Each row below holds a small network's activations on one record, seen along a few directions.
Here are examples, each followed by its value of one field, FOMA.
Other fields move the rows too, some of them a lot.
(in the rows, 500 means zero)
Strong random noise was added to every row along 11 fixed directions; ignore it. To show where, here is one row again and again, with new noise each time:
[542 461 504 601 389 435 271 700 467 517 553 517 854 426 474 535 642 550
 351 551 482 444 490]
[490 402 365 478 460 379 749 618 398 387 505 376 365 536 675 333 720 535
 589 602 585 529 768]
[680 586 504 636 385 374 355 614 242 688 564 442 576 603 548 536 499 808
 501 559 510 343 547]
[536 339 616 485 287 573 497 559 534 342 710 492 521 623 287 558 684 252
 318 595 588 394 580]
[458 464 425 280 459 585 286 492 597 459 635 465 608 368 389 602 452 441
 412 371 389 619 427]
[666 436 656 624 380 670 361 466 526 692 589 485 525 578 434 598 289 651
 351 445 421 427 197]
[528 467 452 486 568 625 596 409 468 576 584 399 489 479 614 643 745 381
 629 527 592 519 388]
[593 349 466 398 516 527 447 572 520 346 472 479 621 296 403 659 496 454
 430 300 717 660 498]
[376 335 474 556 507 549 715 397 224 535 609 569 522 455 756 513 678 578
 695 589 523 528 423]
[785 400 342 384 460 589 406 654 602 415 543 252 518 464 509 571 749 449
 402 492 585 500 529]
[299 431 592 554 476 556 404 554 883 513 349 496 758 221 486 448 351 427
 442 482 477 507 292]
[668 563 523 630 543 583 416 477 405 609 465 468 587 508 506 615 644 502
 585 619 581 287 405]
[590 580 522 484 443 457 308 620 577 444 498 509 532 567 233 465 370 456
 283 430 423 499 622]

[486 458 599 682 485 300 568 592 392 656 487 449 640 544 686 643 609 611
 484 459 739 544 379] | lison
[647 630 437 472 489 542 443 457 462 687 581 344 452 530 550 642 549 581
 632 496 539 422 465] | vapaf
[390 427 494 425 545 553 464 378 471 406 432 615 577 310 565 555 471 528
 679 577 537 384 380] | zad
[486 701 379 345 563 413 509 494 654 478 551 375 447 562 429 664 705 211
 646 533 631 481 664] | muti
[606 580 342 361 683 696 356 351 448 490 512 515 585 362 455 704 669 326
 629 476 479 502 415] | muti
[484 725 308 488 673 247 371 720 770 457 113 355 649 326 590 319 579 503
 563 573 523 445 687] | vubis
[408 552 354 479 441 378 561 608 559 666 646 325 547 524 763 518 674 586
 582 509 436 631 515] | tani
[444 617 446 422 678 563 508 384 445 524 481 570 399 508 416 455 408 429
 484 345 340 706 526] | vapaf
[421 449 374 453 688 607 552 481 675 432 302 546 515 257 615 391 347 548
 579 403 375 667 381] | megaz
[451 612 541 549 284 151 381 793 537 534 626 325 647 643 461 505 796 469
 343 627 668 388 767] | megaz
[631 434 570 678 486 539 367 677 653 530 348 466 726 387 493 415 465 570
 271 442 503 524 377] | tani
[518 528 756 524 180 460 182 597 659 652 700 352 713 549 266 664 498 473
 257 529 624 298 412] | vubis
[335 379 609 480 255 384 471 619 697 486 499 365 550 439 571 339 432 617
 425 631 532 350 512] | muti
[415 461 725 707 347 403 586 476 311 617 542 628 433 691 514 380 321 723
 464 608 469 364 475] | vubis
[576 245 374 294 368 544 320 608 382 225 564 500 655 275 492 443 568 617
 418 519 493 469 596] | genit
[393 740 473 557 830 405 463 367 129 485 324 742 621 419 414 545 630 395
 675 492 575 509 655] | lison
[591 518 530 405 485 536 540 322 244 445 426 505 193 467 430 451 228 736
 710 533 581 279 627] | zad
[584 572 539 381 533 553 349 411 543 516 460 422 535 291 336 773 361 477
 610 335 762 457 438] | tani
[358 575 638 589 417 396 610 446 707 563 362 505 417 482 538 483 237 558
 721 627 625 256 456] | zad
[518 378 463 476 356 538 495 590 655 430 530 475 445 525 540 376 375 600
 419 566 335 443 469] | megaz
[269 327 609 542 380 526 632 472 585 425 488 622 514 423 511 358 327 508
 503 552 446 496 463] | lison
[755 617 388 401 708 468 480 358 164 451 267 435 296 424 554 610 527 684
 822 557 778 250 618] | genit
[691 411 632 721 488 560 512 579 456 419 448 585 594 660 428 502 718 354
 331 637 589 332 455] | vapaf
[572 532 447 607 604 493 324 656 725 584 264 456 614 431 579 278 320 686
 272 432 255 607 336] | genit

Which value of FOMA does each new row have?
[344 556 625 592 435 416 391 475 289 619 612 587 749 396 464 622 515 559
 543 483 575 469 513] | zad
[451 557 451 395 558 378 490 510 390 387 431 511 533 375 441 522 544 463
 599 452 661 512 701] | vapaf
[621 403 584 435 293 623 440 532 714 375 536 321 454 476 328 523 586 339
 462 678 664 185 557] | muti
[276 427 391 465 460 503 549 546 516 565 688 530 637 451 649 387 550 520
 413 418 229 816 487] | muti
[451 500 341 455 740 299 409 598 313 401 372 590 808 258 625 674 685 502
 529 315 668 747 507] | megaz
[278 609 494 419 384 285 546 567 582 585 550 396 462 430 517 441 363 604
 565 409 551 624 700] | tani
[467 379 513 533 479 522 470 541 429 440 434 516 611 383 569 396 583 568
 479 591 500 423 482] | lison
[425 525 496 538 609 440 552 490 386 489 486 576 575 535 538 513 678 390
 493 495 534 586 530] | lison
